Each row below holds a small network's activations on one input, seen along a few directions.
In each table, some parts of the input vary, and every possible input appears once, in random order.
A made-up example of a description, with smaller parts first: one of 3 separate values, together with either a single point or one of 11 places around a ring or (one of 5 places around a ring, together with one of 6 places along a line).
Shared parts are said once, and a part with two or three values counts as separate values.

Other details of the inputs shift rows strongly along three fixed directions, in all tables alike. That doesn't count.

Rows:
r1: [ -3  13  -7   4  19  11  -8 -24   9 -10 -45   9  -7]
r2: [-21 -23  28 -16 -61 -20  -2 -56  -4  25  45   4  -1]
r3: [-12   8   9   3   8 -10  -3   1 -12 -16   3  21  37]
r4: [ -6   6  -9   6  22   7 -12   4   7  -6 -30   1  -4]
r5: [  4  11  10   7  24   0  -9 -25  10  -7 -42   8  -3]
r6: [ 12  19  -5   3  20  15  -8  14  -2 -13 -12  -7   2]
r7: [ -2  14  -8   1  28   6 -12 -25   8  -7 -42   7  -9]
r8: [  9 -34 -50 -41 -37   2 -22  76 -20 -31  -4 -46 -28]
r9: [ 14  27   5   3  21  16  -5 -24   1  -8 -26  -1   2]
r10: [ 14 -42  27  56  35  -3  96  45  -5  68 122  56  69]
r11: [ -3   0  17  -4 -60 -13  -2 -43  13  28  32 -24 -29]
r12: [ 10  17  -1   6  16  17  -6  13  -3 -12 -16  -8   6]
r13: [-10   0  15  11  12  -6   0  -5 -10 -19   9  22  41]
r14: [ -5 -19  -1 -14 -33   4  14 -16   4  50  46 -16 -39]
r15: [ -4  10  -5   3  24   9 -12 -23   7  -8 -47   5  -5]
r16: [ -2  16 -10  -4  28  16 -13  13   0 -13 -23  -6  -5]
r17: [ -4   8 -15   2  27   5 -14   5   7  -8 -27   2  -8]
r18: [ 12  24   8   7  18  18  -2 -21   0  -7 -28  -1   7]
r19: [-16 -44 -44 -40 -35  -9 -27  83 -33 -46  21 -17   2]
r20: [ 0 -2 25 21 29 -1 24 -8 -6 -2 18 37 55]
r21: [ 24 -33   3  59  41   1  94  88  16  79 104  39  22]
r22: [-3  9 16 15 28 -4 24  0 -8  6  9 39 54]
r23: [ -6 -15  15 -15 -45 -19  -9 -54  13  40  17 -12 -50]
r24: [ 12  26   9   7   8   5   0 -29   9 -14 -29  -2   8]
r25: [-10  13  21   1   4  -8  -2 -33  -7  -8  -9  25  38]
r26: [ -6   8 -12   6  17   9  -9   4   8  -9 -29   4  -6]
r27: [  8 -31 -56 -37 -35  17 -22 100 -24 -33   8 -43 -32]
r28: [  5  13   7   8  20   1  -6 -24  12 -10 -41  11  -6]
r29: [ -9 -13  15 -12 -45 -21 -15 -41  15  35  23 -15 -49]
r30: [  9 -16   3  -9 -44 -12  15 -14   7  40  49 -21 -26]
r31: [-12   7   2  -1   9  -8  -2  12 -14 -15  -1  21  38]
r32: [ -1   1  16  -9 -51 -17  -8 -43  11  30  35 -27 -32]
r33: [ 4  3 -9 14 39 21 17 45 -1  6  3  3 12]
r34: [ 11 -32 -57 -43 -39  18 -21  81 -24 -32  -4 -41 -35]
r35: [ 18  -1 -16  21  43  -4  27  66   0  -5  15   7  14]
r36: [ -9  -8  19  -5 -55 -25  -3 -42  11  30  25 -23 -36]
r37: [  9  18   1   8  12   2  -7   6   3 -17 -17 -11  10]
r38: [ -3  16  -8   1  18  20  -7  11   2 -13 -24  -4  -3]
r39: [ -9   8  19  -2   5  -7  -2 -29  -6 -11  -2  26  36]
r40: [-13 -54 -39 -33 -32  -8 -24  78 -38 -44  26 -18   5]
r41: [ -6 -10  19  -9 -55 -23   2 -54  10  34  18 -20 -37]
r42: [ -2  21  -1  -2  19  21  -6 -20   4 -13 -40   1  -4]
r43: [  2   5   3   9  23  -2 -10   8   9  -9 -26   3  -3]
r44: [ -7  -6  17  -4 -58 -22   0 -42  13  27  26 -19 -38]
r45: [ -3  20   2  -2  24  20  -9 -20   2 -10 -41  -2  -2]
r46: [ 11  21  10  10  24  -8   4 -25   9  -8 -26   6   2]
r47: [-10   2   4  -1   9  -8  -3  12 -13 -20   8  20  35]
r48: [  8  21  10  12  14  -4   7 -25  10 -13 -32   7   3]
Each input here is: one of 2 separate values, together with either one of 6 places along a line or (one of 3 separate values, together with one of 6 places around a ring).
The inputs of r34 and r27 match in every part but the choice among 2 separate values. If r28 is changed in the same way as r34 into r27, which row does it become?
> r21
The inputs of r17 and r7 match in every part but the choice among 2 separate values. If r43 is changed in the same way as r17 into r7, which row does it become?
> r5
Which other rows does r47 become when the place on the line of 6 takes its other values? List them by row number.
> r3, r13, r19, r31, r40
Which other rows does r10 become when the choice among 2 separate values takes its other values? List them by row number.
> r40
